A small network was shown many inputs. Here are its activations along a few directions, one row for each input.
In each table, some parts of the input vary, and every possible input appears once, in random order.
Descriptions start from the smaller parts, as in this example, which fits no table here: ring(8) and (point or ring(11) or (values(2) and line(6))).
Shared parts are said once, and a part with two or three values counts as separate values.

Other details of the inputs vary at random and push rows far along two fixed directions, the same in every table; ignore that.

A family of inputs:
x1: [  7   0  11   5  -5   4   6   1   1   7 -10  -5   2  -7  -8]
x2: [ -7  -5  -7 -11  -8  -1  -5   4 -12 -18   6  18  -1  -3  -2]
x3: [  0  -1  10   8  -4  -2   7   1   2   9  -2  -1  -4  -8 -11]
x4: [ 38 -11  -1 -24  27  -5   7 -23   4 -11  47  -9 -21  37  13]
x5: [ -6   4   8   8  -4   1   3  -2   9   4  -3  -8  -3  -2 -10]
x6: [-11  -3 -12 -10  -4   6  -9   8  -3 -19   3  11   1   9   5]
x7: [ 0 -2  0  8  0 -4  6  4 13 13 -7 -3  7  0 -1]
x8: [  8  -1   3   5  -2  -2   7   6   7  12 -10  -3   3  -6  -2]
x9: [ -8  -2  -5 -12  -9   1  -6   2 -10 -21   7  14   2  -1  -2]
x10: [-3  6  3 10  7  1 -3 -3  2 15 -4 -2  2 -8 -3]
x11: [  2  -6 -13 -15  -5  -2  -4   9  -7 -15  -1  17   6   0   7]
x12: [ 5  3 12  4 -4 -1  5 -3  4  5 -8 -3  9 -8 -7]
x13: [ -2   1   5  12   6 -10  -4   0   0  10  -6  -9   3  -7   0]
x14: [-10  -4 -10  -9  -7   6  -5   8  -9 -19   5  12  -7   2  -1]
x15: [-1  8  3 12  5  8 -2 -1  0 13 -5 -5 -2 -5 -3]
x16: [ -7  -4 -16 -12  -5   1  -6   9  -3 -16   1  13   9   7   7]
x17: [ -6  -1   6   9  -1  -4   5  -2   9   7  -1  -4  -2  -7 -10]
x18: [ -5  -2 -15 -12  -6   4  -6  10  -4 -16   0  11   6  10   7]
x19: [ -2   6   6  13   3  -5  -6   0   0   6  -8 -13   3  -3   0]
x20: [-7  2  4  7  2 -1  8 -4 -2 16 -7 -5 -5 -7  4]
x21: [ 55   1  18 -12  23  -8  15 -33  18  14  33 -32 -11  30   4]
x22: [  1  -6  -6 -14  -6   0  -4   5 -12 -18   0  19   5  -3   2]
x23: [-1  1  5 13  7 -8 -2  4 -2 10 -7 -9 -1 -6  0]
x24: [-2  5  3 11  8  4 -1  0  0 16 -4 -3 -2 -8 -3]
x25: [-8  2  4  6  2 -4  5 -8  0 15 -7 -4 -2 -7  4]
x26: [-8  8  5  8 -2  1  4 -8  0 12 -9 -8 -2 -3  3]
x27: [ 2  1  1  8 -2  3  6  7 10 12 -7 -6  3  2 -1]
x28: [ 40  -4   7 -27  16  -4   4 -30  -4 -17  47 -11 -19  33   4]
x29: [-13  -5 -13 -10  -3   3  -9   6  -1 -19   4  13   4   6   6]
x30: [ -3  -8 -17 -11  -3   2  -2  14  -6 -12   2  15   2   6   8]
x31: [-11  -8 -14 -10  -1   1  -6   7  -3 -16   5  15   1   5   6]
x32: [ -6  -4  -6 -11 -10   6  -5   7 -14 -19   5  14  -5   0  -3]
x33: [-14   0 -12 -12  -4   1  -7  -3 -14 -13   1  12   1   0  13]
x34: [ 5  3  5  3 -4 -3  5  1 10  8 -9 -5 10 -5 -2]
x35: [ -3   4   5  13   4  -8  -6  -2   2   7  -6 -11   5  -6   1]
x36: [ 7 -3 10  5 -3  0  7  1  2  9 -9 -1  2 -9 -7]
x37: [-6  5  5  9 -1  3  6 -5 -2 13 -8 -7 -5 -5  4]
x38: [ -7   5 -13  -8   1   9 -15   2 -13 -14   3  12   1   3   5]
x39: [-5  1  4 10  0  4  4  5 12  9 -5 -7 -2  1 -3]
x40: [-7  3  7  8 -3 -2  3 -4 10  4 -1 -7  0 -5 -9]
x41: [  8   1   4   5  -4   2   6   6   7  11 -10  -6   4  -4  -2]
x42: [  5   3  12   4  -6   3   4  -2   3   5 -10  -6   7  -6  -8]
x43: [-10  -7 -11 -10  -4   1  -3   8  -9 -18   6  14  -7   0  -1]
x44: [ -1   4   5  14   4  -4  -3   3  -2   8  -8 -12  -1  -4   0]
x45: [-3  9  3 10  5  3 -5 -5  4 12 -3 -5  5 -7 -3]
Description of these inputs: ring(5) and (values(3) or ring(6)).
The inputs of x45 and x38 match in every part but the ring(5) part. If x33 is changed in the same way as x45 into x38, which row does it become?
Answer: x26
The inputs of x11 and x34 match in every part but the ring(5) part. If x17 is changed in the same way as x11 into x34, which row does it become?
Answer: x40
Change only the ring(5) part in x44. List by row number the other rows that result.
Answer: x13, x19, x23, x35
Change only the values(3) part in x25. List by row number the other rows that result.
Answer: x10, x13

A family of inputs:
x46: [ 14   4   2  -3  14   0   2 -12   2   6  12  -9  -7   6   8]
x47: [17 -5  7 -5  5 -1  6 -7  8  0 14 -6 -6  8 -4]
x48: [-14   7   2  13   2  -2  -6   0   8   9  -8  -4   8  -9  -5]
x49: [ -6   7  -5  -2  -3   3  -4   0 -10  -4  -1   6  -4  -6   2]
x50: [ -7  -1   5   8  -9   1   7   8   7   8  -9   0   0 -11 -15]
x51: [-14  -2  -5   5 -12   4  -2  19   3  -4 -15  12   8 -11  -5]
x52: [-8 -1 -6  0  4  4 -7  3 -8 -1 -2  8  1  0  5]
x53: [-16  -1  -2   2 -14   4  -2  14   2  -4 -17  12  11 -10  -1]
x54: [ 14  -2   4   6   4  -4  11  -3  16  13   4 -10  -3   6  -5]
x55: [ 12  -1   0  -1  14  -2   0 -10  -1  11  12  -9  -5  13   7]
x56: [ -5  -4 -10  -5  -7   1   4   6   3  -4  -3   8   3   3   2]
x57: [23 -2  5 -4  9 -2  4 -7  5 -1 10 -8  0  8  0]
x58: [-14   0  -2   1 -14   5  -2  10  -4  -5 -19   9  12 -13  -4]
x59: [-2 -2 -5 -5 -8  0 -1  7  1 -5 -4  8  6  4  4]
x60: [22 -1  8 -6  5 -3  5 -9  0 -1 12 -9 -3  6 -6]
x61: [ 0 -2 -4 -6 -4  3 -1  4 -2 -8 -6  6  9 -1  2]
x62: [-1 -2 -6 -5 -7  0 -1  6 -1 -6 -6  6  8  3  4]
x63: [-12   1   6  14   2  -2   0   1  -2  11 -11  -1   1 -11  -3]
x64: [ -2   0   7   9  -7   1   2   8   6   6 -12  -2   6 -11 -10]
x65: [-3 -6 -7 -4 -3  3  2 10  3 -7 -1  9  1 -1 -3]
x66: [ 14   0  14   3   1  -3  10  -6  10  10   8 -11  -6   2 -11]
x67: [  8   5   7   1  10  -1  -1 -15   0  -1  11 -14 -14  12   0]
x68: [-1  0 -1 -8 -9  2  0  1 -8 -9 -4  5  5 -3 -3]
x69: [-24   3  -5   8  -6   6 -10  10  -5  -6 -17   3   0  -8  -1]
x70: [-2 -2  1 -5 -9  1 -2  8 -4 -9  1  7  1 -2 -6]
x71: [ 17   0   9   6   4  -5   7  -3  14  12   3 -11   0   7  -2]
x72: [-19   6  -7   5  -7   7  -7   9  -7  -1 -16   9   3 -16   1]
x73: [  8  -1  11   8  11  -8   5 -14   4  13   5 -14  -8  -1   0]
x74: [16 -6  4 -5  6 -1  9 -7  9  1 14 -6 -8  8 -5]
x75: [-4 -3 -4 -6 -6  3  2  5  3 -7 -2  9  4  0  2]
x76: [ 2 -2 -7 -3 -5 -1 -3 10 -1 -7 -5  6  6  1  1]
x77: [ 13  -5   5  -8   4   0  11 -12   9   2  13  -5  -7   9  -2]
x78: [ 14   6   5  -2  10   2   2 -16  -4   7  13  -7 -11   7   1]
x79: [ 21  -1   2  -6   5  -4   6 -10   5   2   7  -9   2  12   4]
x80: [  8   2  13   8   9 -10   6 -15   1  13   7 -13 -10  -1  -2]
x81: [-21   0  -5   8  -5   7  -9   9 -10   2 -15  11   4 -12  -1]
x82: [ -6   4 -11  -2   2   5  -6   5  -8   2  -3   5   1   1   7]
x83: [  7   4   5  11   8  -2   4  -8   7  15   8 -19  -2   7   5]
x84: [20 -1  9 -6  4 -3  5 -8  2 -1 14 -8 -5  7 -6]
x85: [-10   3   2  11   0  -2   0   3   3  11 -12  -5   1 -13   2]
x86: [-13   5   3  17  -2   3  -1   4   3   9  -8  -7   4  -8   1]
x87: [ 0 -4 -2 -3 -4  1 -3 10  1 -8 -2  9  4  0  0]
x88: [-20  -1  -3   0 -17   5   4  12  -1  -3 -14  11   4 -12  -9]
x89: [-15   7   3  14   0  -2  -7  -3   6   7  -8  -4   6 -10  -7]
x90: [-16   1   0   1 -17   3  -1  11  -5  -5 -16  10   9 -13  -7]
x91: [  6   3  10  12   8   0   4 -13   6  11  10 -17  -6   3   1]
x92: [ -2   1   5  10  -5   1   2   9   8   6 -14  -1   8  -9  -7]
x93: [ -4  -1   9   9  -8   1   2   9   8   6 -11  -1   5 -10  -9]
x94: [-25   8  -5   8  -9  -1 -12   5  -5  -5 -10   9   7 -13  -7]
x95: [  9   4  12   9   9  -1   4 -15   1  17   7 -11  -9   3  -3]
x96: [-20   1  -6   6  -8   1  -6   9  -8  -2 -16   7   2 -17   1]
x97: [16 -2  2 -6  4 -3  8 -8 10  4 10 -6 -2 14  4]
x98: [-13   7   5  17  -6   2   0   0  -1   8  -6  -6   0  -9  -4]
x99: [  1   2   1  11  -6  -1   1  10   6   9 -17  -4  11  -8  -6]
x100: [ 15  -1  11  -8   1  -3   7 -12   4   1  13  -6  -5   9  -2]
x101: [ 17  -3   9  -7   4  -1   6 -12   5   0  10  -7  -2   8   0]
x102: [ 11  -2   5   0  17  -5   3 -11  -1   6  13  -7  -6   9   6]
x103: [  2  -3  -3  -5  -4   2  -3   6  -5 -10  -4   5   5  -4  -4]
x104: [-19  -3  -7   2 -13   5   3  14   4  -3 -16  12   8 -10  -3]
x105: [ -7   0 -10  -3   0  -4  -5   5  -7  -2  -3   2   0  -3   9]
x106: [-2 -2 -3 -6 -5  2 -1  5  0 -8 -4  7  7  0  2]
x107: [  2 -13 -35 -41  10  -1 -19   5 -35 -47  30  30  -7  26  26]
x108: [ -8   0   7   7 -10   3   6   4   9   8 -12   0   5  -9  -7]
x109: [ -5  -5 -26 -28   6   3 -18   5 -22 -36  16  14  -7  22  19]
x110: [  8   4  -1  -1  14  -8  -4 -12   7   5  15 -11   0  11   3]
x111: [  6 -13 -26 -47  -5   4 -11   1 -28 -51  32  31  -8  23  14]
x112: [ -9   0  -2   1   1  -2  -3   1 -13  -5   0   8  -4  -3   1]
x113: [-18   6 -11   4  -6   4  -6  14  -6   4 -17   7   6 -12   5]
x114: [ -9   7   1  11   2   6  -1   3   2  14 -12  -2   3  -9   0]
x115: [ 11   6   9   7  11   3   4 -14   4  17   5 -12  -7   2   0]
x116: [ 16  -3  10  -7   3  -1   6 -11   7   0  12  -6  -3   9   0]
x117: [ 16  -1   7   6   4  -4   9  -3  15  12   4 -11  -1   7  -3]
x118: [ 11  -3   4  -1  15  -8   2 -12   1   4  13  -9  -7   6   7]
x119: [  0  -6 -22 -30   1  -1 -14  -2 -29 -38  21  22 -12  10  16]
x120: [-14   5   3  13   3   3  -4   4   5   7 -13  -9   0  -4  -1]
x121: [ 11  -3   1  -2  14 -10   2 -10   0   7  12 -11  -7   9   9]
The inputs of x85 and x105 match in every part but one. If x102 is changed in the same way as x85 into x105, which row does it become?
Answer: x107
The inputs of x118 and x121 match in every part but one. If x61 is changed in the same way as x118 into x121, which row does it become?
Answer: x79
Describe the family of inputs behind these rows.
Answer: line(4) and (values(3) or ring(6) or (values(2) and line(5)))
Change only the line(4) part in x83. List by row number the other rows that result.
Answer: x86, x91, x98
Change only the values(3) part in x110. List by row number the other rows that result.
Answer: x83, x109
Start at x49 and move only the ring(6) part, one step at a time. The first step leads to x78. Which rows follow, in order?
Answer: x95, x112, x80, x119
Start at x70 and move only the line(4) part, one step at a time. The first step leads to x93. Which rows follow, in order?
Answer: x87, x71
Change only the ring(6) part in x73. List by row number the other rows that result.
Answer: x63, x72, x81, x96, x115

A family of inputs:
x122: [  6  -7  -7 -17  13   7  -1 -16 -17 -20  32   8 -28  21   9]
x123: [-34  -6  -8  -6 -25   6   1  18 -10 -27  -4  24  -3 -13 -14]
x124: [-36   4 -17   1 -11  11 -23  20  -7 -24  -7  17   8  -6  -7]
x125: [-29  18  10  39 -14   5 -13  17   3  22 -43 -11  19 -31 -19]
x126: [-13  -2  -9 -13   3  10  -8   0 -25 -16   9  19 -16  -4   7]
x127: [-29  -1   1  30 -21   3  18  34  29  34 -40  -3   9 -24 -10]
x128: [ 11  -7  -2 -23   1  -4   3 -14   2 -34  39   8 -12  20  -9]
x129: [ 26  -7  -6 -29   2   2   7 -10 -17 -11  15  14  -5  11   8]
x130: [-23  17   5  38   6  -5 -11   4   6  29 -35 -25  15 -17   0]
x131: [ 13 -12   5 -24   2  -2   5 -16 -19 -22  27  12 -19   3  -3]
x132: [-26  -5 -19 -12 -27  10  -1  23   7 -23 -13  26  11  -4  -6]
x133: [-14   8  13  27 -26   7   8  16   5  28 -49   2  26 -39 -12]
x134: [-10  12  10  28  15  -6  -6  -9  18  28  -7 -32  10   1   3]
x135: [ 33  -3  18  14  15  -8  14  -4  39  27   2 -31  10  15   0]
x136: [ 13   0  -8 -23 -13   3  -6   8 -18 -21  -5  18  15   4   7]
x137: [ 49   2  17   7  20 -13  17 -12  18  32   4 -26   9  12   4]
x138: [ 42  -1  17  13  18  -8  21 -11  16  36  -2 -22   7  -1   5]
x139: [-28   0 -26  -5   4  -1 -17   2  -6 -14  14  12  -5  16  14]
x140: [ 11   7  12  20  30 -10  -1 -28  26  29  21 -36  -6  19   3]
x141: [ -1  -2  -9 -13   8   8   0  -7  -9 -19  31   4 -23  20   6]
x142: [ 32  13  23  13  20  -2   5 -31   2  26  12 -31 -11  -3   0]
x143: [  5  -5  19  12  -8   4  27  -7  21  28 -12 -13  -6  -5 -13]
x144: [ 13   1  -8 -19  14   5 -16 -11  -9 -28  31  -5  -5  26   7]
x145: [ 37   6  35  11  10 -12   6 -25  14  12  12 -31  -1   7 -19]
x146: [ 19   0  11  14   8  -6  21   3  11  40 -17 -11   4  -9  -2]
x147: [-28  -1 -23  -5   4   1 -10   5 -12 -12  14  13 -13  12  20]
x148: [-12 -13  -3 -16 -12   3   2   0 -17 -28  11  20 -14  -2  -8]
x149: [  8   8  19  19  30  -8  12 -29   9  40   9 -26 -21   1  11]
x150: [ 32   3  24   5   8  -4  17 -19  41  20  12 -28   0  17 -12]
x151: [ 17 -11 -10 -31  -3   4  14  -7   3 -21  30   9 -14  26   5]
x152: [ 30  -8  17   7  17  -7  29 -11  20  41   4 -20  -8   3   1]
x153: [-20   9  22  31 -27  -1   0  10  -2  21 -41  -1  18 -48 -23]
x154: [ -6  -7 -13 -10  19  -2  -7 -14 -15  -9  25   6 -24  20  25]
x155: [-25   5 -14  -4  -9  10 -16  14 -32 -13 -16  23  -4 -19   2]
x156: [-13   2  -2  -9 -25  -2 -18  16 -26 -26 -16  21  15 -20  -8]
x157: [-35  -2  -9  -6 -28   4 -12  22 -32 -21 -26  36   7 -34 -13]
x158: [ -9   7 -22 -11  10  -5 -23   0 -28 -16  -1   4   5   1  24]
x159: [-34  -9 -30  -3 -22   5 -16  45   7 -21 -29  30  22 -10   0]
x160: [  7  -5   6  18  -1  -6  18   7  40  28  -9 -18   2   4  -8]
x161: [ 20   5  34  15   7 -10  12 -23  33  15  17 -29  -4   4 -26]
x162: [-16  10  13  29 -25   5   1  22  15  19 -51  -2  29 -25 -17]
x163: [ 14  -4   5 -20   0  -3  -8  -7  -3 -35  26   1   1  16  -6]
x164: [ 37 -11 -15 -23  14  -6  -5   3  -3 -21  18   4   6  29  18]
x165: [-27   0  15  22 -24   9  18  17   9  33 -45   6  13 -37 -16]
x166: [ 15   2 -17 -17  25  -4 -14 -21 -27 -15  22  -2 -10  12  31]
x167: [  4  -1 -12 -16  10   4  -6 -13  -3 -24  38   4 -16  28   2]
x168: [-14   5 -21 -10  15  -2 -15  -3 -30 -10   1  15 -11  -1  22]
x169: [-20  11 -13  -5 -12   6 -24  17 -29 -19 -18  14  10 -16   3]
x170: [ 23 -21 -18 -28   9  -3  10  -1  -2 -11  26  10 -17  26  15]
x171: [-18  -2 -12 -12 -23  10 -11  26   2 -27 -19  21  23  -3   0]
The inputs of x139 and x168 match in every part but one. If x160 is changed in the same way as x139 into x168, which row does it become?
Answer: x146
Describe the family of inputs behind these rows.
Answer: line(5) and ring(10)
